A small network was trained on made-up records. Each row is its average activation on records with the value named, seen along a few directions.
Related values have similar rows: they may be neighbours, one step apart, or belong to one group.
Strong random noise was added to every row along 6 fixed directions; ignore it. To show where, here is one row again and again, with new noise each time:
[ -18   -4 -376 -162 -314  120   93 -139 -215  -92  240  -65   -6  318
   85  237 -207  293 -302   -7  188]
[ 152  204  -29  -81  446  -57  130 -196  -28  251 -233   86 -165 -236
  122   46 -111   72   -3  431  156]
[ 126   54 -183 -167    4  148  172  -42  144  -61  -15    1  121  -22
 -324  -63  157   66  -52  -79 -234]
[-326  -50 -217  276  167 -318   14  257 -582  126  499  117 -257  138
   59  505 -839   -1 -111 -344  329]
[  -9  -41 -194  -57  -13   22  -30 -267    4  -13 -142   22  171  -61
 -124 -152  -74  168   55  283 -208]
[ 184  -11 -514 -331  -89  270  356   -8   50 -196  227 -133  114  311
 -420  222   49  298 -377 -372 -189]
[ 233  -76 -190 -180  -80   91   45 -211  191 -193 -207   51  220  -82
 -217 -315  201   86   37  246 -494]
[-330  321  153  148   90   24   56  154 -110  377  199   52 -126 -149
 -125  224 -115 -133   98 -232  478]


Field ZOKE:
sim: [-154 -186 -114  192  233  -39  -41   14  -54  -24  -31 -216   29  113
 -239   34 -471  -22   44 -137 -213]
sive: [  17  -49  167   49  236 -259  -28   23 -153  161  -26  -88 -302   39
  514  255 -140  110  -95  135  480]
rifel: [ 215 -248  222   28 -520  117 -231  108  269 -403  -85  -20  100  122
  270 -440  387 -276   67   97 -339]
moli: [-258  -36  -25   20   90  195  -87 -239   64  151 -170 -293   85  169
   26  126 -156  227  -30  184  215]
biv: [-297  -16  153  -16 -170   63 -123   30   54   91   34 -195  225   82
 -125   36  298  150  109 -338  153]
zere: [ 123 -204 -135   82  364 -322   22  173 -106 -164   87  166  -98  -78
 -121   62 -283  -59   39 -118 -387]
voso: [-171 -253  -17  263 -262 -160 -242  -12 -269 -150   73  206  177   -8
    3 -198 -306 -101  156   89 -289]
kuvik: [  -2   15  129  -81  -85  108   44   -9  169   -9    3 -208   37  139
  -38   89  383  119 -144 -298  165]
buder: [-236 -334   35  353 -151 -350 -366  218 -247 -235  194  261  181  -29
    8 -162 -308 -222  264 -198 -387]
The values of ZOKE form 3 separate groups.
Question: List the group mates of sim, in the order listed.
Answer: rifel, moli
Question: List the group mates of voso, in the order listed.
Answer: zere, buder

Field BINAS:
tili: [-248 -225 -418  230 -379   25 -602 -278 -169 -230  161  310  410  212
  174 -306 -469   88  234  435 -200]
bif: [-678 -684  -97  583 -517 -675 -707  224 -301 -448  541  -65  231  365
  106   41 -666  -44  332 -589 -337]
rase: [ 756  467  -96 -555  156  289  393 -572  190   93 -640  136   72 -105
 -167  -16  641  195 -319  512 -245]
lal: [-153  -27  490  252  115   12  -10  380  107  131   27 -384   21   86
 -228 -100  241 -281  135 -819   87]
dobi: [  -6 -126  101 -139  496  229  275  246  622  185  -77 -133  263 -211
 -888  -70  685  159   76 -483 -217]
bop: [-518   42 -298 -277   96  414  -30 -628  569  380 -357 -302  786   25
 -629  106  473  776  185  167   61]
nufa: [ -72   29  -68    2  285 -380  -91  -38 -176    5 -219   13  362 -434
 -666 -297 -280   16  472 -167 -487]
ligu: [ 652  -19 -398 -168  390  -73  124  -24 -121 -380  -85  103 -367  155
  593   18 -387 -172 -289  352 -390]
pov: [-255  175  245   75  -19  190   72  -92   40  372    1   22   45 -350
 -406 -380  439   84  180   22  148]
putu: [-187 -199   54  161  112  132  -69   66  335    0 -223   67  231 -333
 -564 -472  -29 -305  453  172 -740]
zab: [-513  363  220  132   35  524   16 -335  332  424 -320 -449   58 -112
 -290   19  -26   18   96  285  420]
fova: [ 457  -29   48 -386 -589  198  462  196   91 -413  116  108  -56   52
   82   19  664  -42 -456 -224 -135]
The values of BINAS form 3 separate groups.
Question: List the group mates of fova, in the order listed.
Answer: rase, nufa, pov
Question: List the group mates of ligu, in the order listed.
Answer: tili, putu, zab

Field MON:
zuzug: [-434  -91   71  239  179 -139 -120  244  -26  159  162  236  308 -279
 -659  -70   -1  -83  391 -433 -297]
dil: [ 522  393   13 -430 -101  458  326  -54  664 -159 -292   68  187 -246
 -495 -378  901 -211   24    3 -492]
detiv: [ 174 -321 -399   -3 -263   52  239  212 -424 -438  440   28  -81  434
 -272  146 -423   -5 -438 -519 -433]
reko: [ 210 -583 -452   88 -332 -200 -127  238 -246 -710  240  116  118  353
   31 -130 -624 -158  -68 -120 -855]
sifo: [-158 -107   12   22  255   63   16  -87  209  110 -158 -274  230   71
 -360   71   71  207   41 -208  -64]
luv: [-147 -136  -51   62   67  163  -76   86  314  -49    5 -181  137   99
 -270  -31   52   -8   75 -157 -188]
nub: [-322 -225    0  172 -879  213 -327 -142  -99 -133  169 -185  133  364
  264 -214 -125   39  -21  157  189]
todib: [  15  443  171 -269   -3  123  116   33    7  344   47   16  -91  -47
  314  279  497  156  -91  -84  754]
vum: [ 213  277  207  -86 -238  -98  -23 -161 -100   52  -69  277 -301 -238
  577 -111  191 -123  -18  558  350]
tute: [-542  -14  247  377  375 -411 -112  207 -168  291  176 -200  -58 -115
 -164  310 -323  -25  203 -598  336]
The values of MON form a line.
Question: Which values are neighbours of luv? Give them in the order they are listed.
Answer: sifo, nub
Question: Which values are neighbours of zuzug? Give them in the order they are listed.
Answer: todib, vum

Field TURE:
femim: [  41 -257  -48   84 -343 -125 -347 -287 -315 -152  -24  467  -72  -80
  444 -327 -158   58   64  861 -182]
rimi: [ 645  425  264 -415 -534   58  296  316  245 -150  179   -1 -284  156
  642  157  897 -185 -365 -357  626]
dubu: [-534  115  700  283 -131 -204 -134  -23  295  342 -159  -57  152 -660
 -404 -438  542 -195  575 -144  123]
sotop: [-360   97 -176   62 -918  159 -215   26 -116 -210  485  273  166   82
  -30  -81   50  -88   55  -93   48]
larin: [-154   46  397  272  -24   70 -320 -112  -36   81 -256  -80  -38 -129
  226 -386   17 -301  231  224  -16]
rete: [ -65  422  -85 -275 -448  379  270 -397 -162  341   43  -28   18  183
   98  334  214  408 -366  217  790]
zuk: [-611  -53  135  213 -180  114 -394  272  107  135  343 -217  254  198
 -116   62  236   41  208 -673  329]
vizuk: [-528 -167 -233  -49   13  446 -277 -520  130   43 -496 -487  590   84
 -659 -323 -339  279  403  320 -637]
rusu: [ 134  -42  272    9 -950  292 -120  155  550 -305  -65 -144  277  281
  147 -250  485 -334   67  -47  -32]
The values of TURE form 3 separate groups.
Question: List the group mates of zuk, in the order listed.
Answer: rimi, dubu
Question: List the group mates of sotop, in the order listed.
Answer: femim, rete

Field VEP:
lapiv: [-137  -53 -374  -80  211 -280   83   88 -389 -109  352   15   62  178
 -309  465 -314  293 -150 -637 -109]
galu: [ 177  146 -109 -146  134  -20   26  -66 -169   33  -21  206  -40  -33
  228   87   75   95 -101  148   80]
bedob: [   4 -178   71  -42 -213   28   99  374    9 -136  429 -123 -229  370
   12  352   93   25 -271 -530  272]
zag: [-277 -142   96  389  305 -161 -115  259 -171   69   13  149   72 -270
 -426 -216 -501 -390  387 -179 -463]
kodu: [  28  117 -125    5  158    3   -6 -233  -48  192 -120  147  -76 -153
   95  -45 -192   72   34  511  113]
dugi: [ 282   63  351   39   -5  -43  -80   69   15    7 -121   61 -396   50
  854   60  101 -203 -148  425  461]
zapu: [-224 -101 -113  163  -59   39 -159 -295  220  -66 -184 -282  260   23
 -346 -218 -128   57  141   28 -336]
betab: [ 211   58 -107 -262   95   33  269  102  105  -26  112 -304  -25  256
   -9  297  281  246 -315 -520  269]
bame: [-307  -96   95  266 -558   61 -330  154   23 -108  130  114  135  -17
  188 -279 -179 -330  300  157  -47]
tup: [-293  320  178 -204 -604  470  139 -313   50  310  -32 -129  146  -12
 -130  -20  489  248  -70  137  545]
The values of VEP form a line.
Question: Going along VEP from betab by way of its neighbour bedob, in what order are zag, dugi, zapu, tup met?
Answer: dugi, zapu, zag, tup
Question: Which values are neighbours of lapiv? Give them in the order they are listed.
Answer: galu
